A small network was shown many inputs. Here are its activations along a few directions, one row for each input.
Each table varies a few parts of the input and shows all the possible inputs, shuffled.
A made-up example of a description, with smaller parts first: one of 8 places around a ring, together with either a single point or (one of 2 separate values, together with one of 4 places along a line) or one of 11 places around a ring.
Shared parts are said once, and a part with two or three values counts as separate values.

Other details of the inputs shift rows strongly along three fixed directions, in all tables alike. That doesn't count.

Rows:
row 1: [ -6   0  19  11 -18  -1  10 -10   0  20 -19  27 -11]
row 2: [ -3 -19 -22  -8  16   7   5  29  13  11   9 -15   7]
row 3: [  5 -37  22  12  -2  36   4  19   3  14 -13   2  15]
row 4: [ 48 -34  11  22  -4  20 -18  10 -15 -14  -6 -22 -25]
row 5: [-14  12 -11 -24   8 -15   8  -7  10   6   8   6   0]
row 6: [ 23  33   0  -7 -17 -18  -8 -17 -13 -27   4 -37 -15]
row 7: [-23  22 -12  -6   4 -14   1 -10   2  -4   9   7  13]
row 8: [-12  17 -17 -10  -3 -22  10  -9   5  12   0   2  13]
row 9: [ 24  34   5  -5 -14 -18  -7 -20 -11 -28  12 -34 -15]
row 10: [-22  22  -8 -16  12 -10   1  -6   5  -3   6   5   5]
row 11: [-15  16 -14  -8  -5 -21  11 -13   5   8  11   5  12]
row 12: [  8 -31   7  21   8  25   0  32  -1   7 -12  16  -3]
row 13: [-11   9 -20 -24   6 -19   7  -6   6   5   0   7   6]
row 14: [-16  11  -2 -25  -2  -9   7 -19   3  -3   8   2  30]
row 15: [ 38 -13 -17   8   1   0 -17   9  -7 -18  14 -52  -6]
row 16: [ -7 -10 -20  -4  19  11   2  36  10   3   8 -15  10]
row 17: [ 26  26   3 -19  -5 -14 -11 -17 -11 -35  10 -28 -22]
row 18: [ -6  -5  37  -3 -12  13   7 -19  -1   8 -16  27   6]
row 19: [-11   0  20  10  -4   6  -1 -11  -7   0 -13  40 -10]
row 20: [-18  13 -11 -20   9 -14   3 -11   8   6   8   5   3]
row 21: [-10   4  18  15  -8   2  -1 -10  -6   6 -23  34  -5]
row 22: [ -8 -16 -20   5  12   7   0  23  12  14   9 -19  12]
row 23: [ -9  -3  21  10  -9   2   3 -15   2  15 -12  30 -12]
row 24: [-11 -10 -20   1  21  12  -3  32   8   3   7 -17  12]
row 25: [-14   7  26  14  -7   6   1 -11  -2   6 -15  32 -11]
row 26: [ 27  25   1  -9 -16 -21  -5 -25  -8 -19  13 -34 -17]
row 27: [ 45 -34  14  25  -5  22 -17   7 -15 -17   4 -19 -26]
row 28: [ 36  11  28  19 -27  -3  -9 -21 -22 -21 -18  -1 -27]
row 29: [ -2  -9  28  -3 -14  11   5 -19  -5   7 -25  29  11]
row 30: [-19  13 -15 -10   2 -18   3 -15   5   5  10   6  10]
row 31: [-12  -7 -18   9  16  11  -2  31  10   6   8 -20  16]
row 32: [ -4  -9  16   1  -7   1   7 -12  -2   9 -11  40 -14]
row 33: [-19  12 -15 -22   6 -14   3  -9   7   7   0   2   3]
row 34: [ -6 -14 -21   1  20   9   2  31   7  -2  19  -9  15]
row 35: [  3 -25  12  38  -1  24   4  27  -1  10   0  12   3]
row 36: [ -6 -12 -24   3  22   9  -4  30   6   1   7 -13  17]
Description of these inputs: one of 4 separate values, together with either a single point or (one of 2 separate values, together with one of 4 places along a line).
Question: Changing only the choice among 4 separate values turns row 12 into row 16. The same change can be made to row 15. Which row results?
Answer: row 22
Question: List by row number the other rows that have the choice among 4 separate values in common with row 23.
Answer: row 5, row 9, row 10, row 17, row 18, row 20, row 25, row 26
Question: Change only the choice among 4 separate values in row 19. List by row number the other rows that result.
Answer: row 10, row 24, row 36
Question: Change only the place on the line of 4 in row 13. List by row number the other rows that result.
Answer: row 4, row 8, row 15
Question: Change only the choice among 2 separate values in row 22. List by row number the other rows that result.
Answer: row 31
